Each row below is a small network's average activation on inputs in which a field has the value named, seen along a few directions.
Related values have similar rows: they may be neighbours, one step apart, or belong to one group.
In the rows, 500 means zero.
Strong random noise was added to every row along 4 fixed directions; ignore it. To show where, here is one row again and again, with new noise each time:
[246 587 355 515 587 569 574 464 563 643 478 452 467 557 364 534]
[332 585 385 514 519 615 579 468 495 602 486 428 513 508 474 521]
[462 554 464 470 582 436 322 553 471 500 520 523 471 526 298 397]
[363 609 428 482 462 610 433 509 457 494 506 453 528 505 396 469]
[622 468 394 544 727 359 624 454 471 745 457 467 429 466 656 447]
[544 480 519 506 541 522 457 575 412 507 567 480 568 467 452 438]


Field Renab:
e18: [676 449 639 410 437 533 480 516 397 381 567 474 690 370 554 523]
e7: [637 519 617 524 321 574 244 638 452 198 546 585 538 540 354 386]
e2: [586 425 553 453 485 357 501 544 533 463 535 604 446 537 472 540]
e23: [584 598 561 387 419 501 303 574 397 347 574 569 525 527 365 509]
e6: [674 404 617 511 512 201 300 567 437 459 560 648 448 479 350 393]
e16: [568 384 621 550 635 527 621 678 492 543 686 521 578 564 380 578]
e8: [737 312 657 554 500 667 603 658 372 433 593 408 709 365 773 470]
e20: [573 379 509 600 646 380 520 499 602 611 424 484 453 481 584 402]
e3: [925 304 684 578 581 303 381 720 349 404 614 621 506 488 518 433]
e22: [482 392 644 477 378 602 456 542 480 329 487 474 650 450 508 444]
e13: [526 493 498 433 460 206 294 452 571 406 467 602 390 532 400 431]
e25: [427 383 649 499 472 650 569 608 436 500 695 510 746 481 412 637]
e15: [286 461 561 504 395 597 430 494 470 465 612 512 630 520 351 576]
e24: [605 386 530 551 456 499 755 426 559 556 408 457 483 447 852 507]
e19: [737 400 699 407 529 482 352 577 401 295 566 502 630 406 543 392]
e4: [456 373 515 613 671 415 539 493 538 678 549 543 450 489 463 505]
e21: [656 445 537 614 473 468 555 470 522 521 451 502 477 458 639 437]
e10: [536 502 513 503 602 500 480 552 443 563 552 503 524 482 469 454]
e9: [549 508 470 503 503 383 480 499 514 509 550 600 424 529 476 557]
e1: [491 618 453 463 520 564 417 496 557 440 459 448 386 558 449 475]
e17: [617 435 610 371 465 471 482 582 456 379 563 518 551 480 472 543]
e5: [400 339 674 481 507 434 504 569 510 385 623 570 687 492 280 546]
e14: [577 452 455 453 596 515 667 459 588 540 450 433 461 514 581 559]
e12: [494 517 546 470 348 630 541 510 546 305 490 495 503 561 538 532]
e11: [458 527 495 623 381 526 456 507 480 515 483 528 451 482 480 501]
The values of Renab form a network in which each value has 4 neighbours.
- Name the neighbours of e6, in listed order. => e13, e15, e9, e11
- Name the neighbours of e18, in listed order. => e25, e19, e17, e5
- Name the neighbours of e7, in listed order. => e3, e21, e1, e12
Each value of Renab is a pair of two hidden parts, and every pair occurs once (5 first parts, 5 second parts).
- Changing only the second part turns e5 into e15. e13 has the same second part as e5; what does that change turn e13 into? => e6
- Changing only the second part turns e21 into e24. e1 has the same second part as e21; what does that change turn e1 into? => e14
- Changing only the second part turns e23 into e16. e25 has the same second part as e23; what does that change turn e25 into? => e10

Field Gez:
b15: [786 299 636 509 615 350 560 517 325 654 580 573 682 385 679 476]
b5: [512 481 473 610 758 446 595 506 558 725 498 505 380 559 508 486]
b13: [755 266 625 601 614 402 537 610 431 506 569 514 599 372 619 374]
b7: [533 565 423 549 638 585 710 574 493 599 460 418 485 536 620 551]
b12: [254 579 487 452 381 744 459 574 680 251 476 510 490 658 217 554]
b2: [ 87 695 305 488 381 579 443 373 746 480 388 476 297 665 198 543]
b6: [142 695 476 555 232 868 434 590 434 417 576 458 568 562 282 689]
b3: [492 463 482 421 578 502 421 534 426 565 554 465 567 415 510 498]
b14: [663 360 580 626 456 587 825 552 500 553 585 502 547 452 718 582]
b4: [659 539 578 501 474 492 249 533 350 416 509 483 548 400 443 329]
b1: [285 559 335 483 643 252 291 430 770 538 379 589 259 639 188 420]
b10: [458 471 462 480 559 353 698 354 614 640 396 472 409 488 687 526]
b8: [397 470 470 514 395 380 554 379 524 530 483 546 500 542 538 555]
b9: [283 685 340 316 638 423 384 416 533 597 480 520 385 611 231 494]
b11: [252 531 475 396 525 407 429 430 696 375 442 574 430 627 230 632]
The values of Gez form a tree with 6 forks.
- Name the neighbours of b3, in listed order. => b15, b4, b9
- Name the neighbours of b2, in listed order. => b12, b14, b1
- Name the neighbours of b7, in listed order. => b5
- Name the neighbours of b8, in listed order. => b10
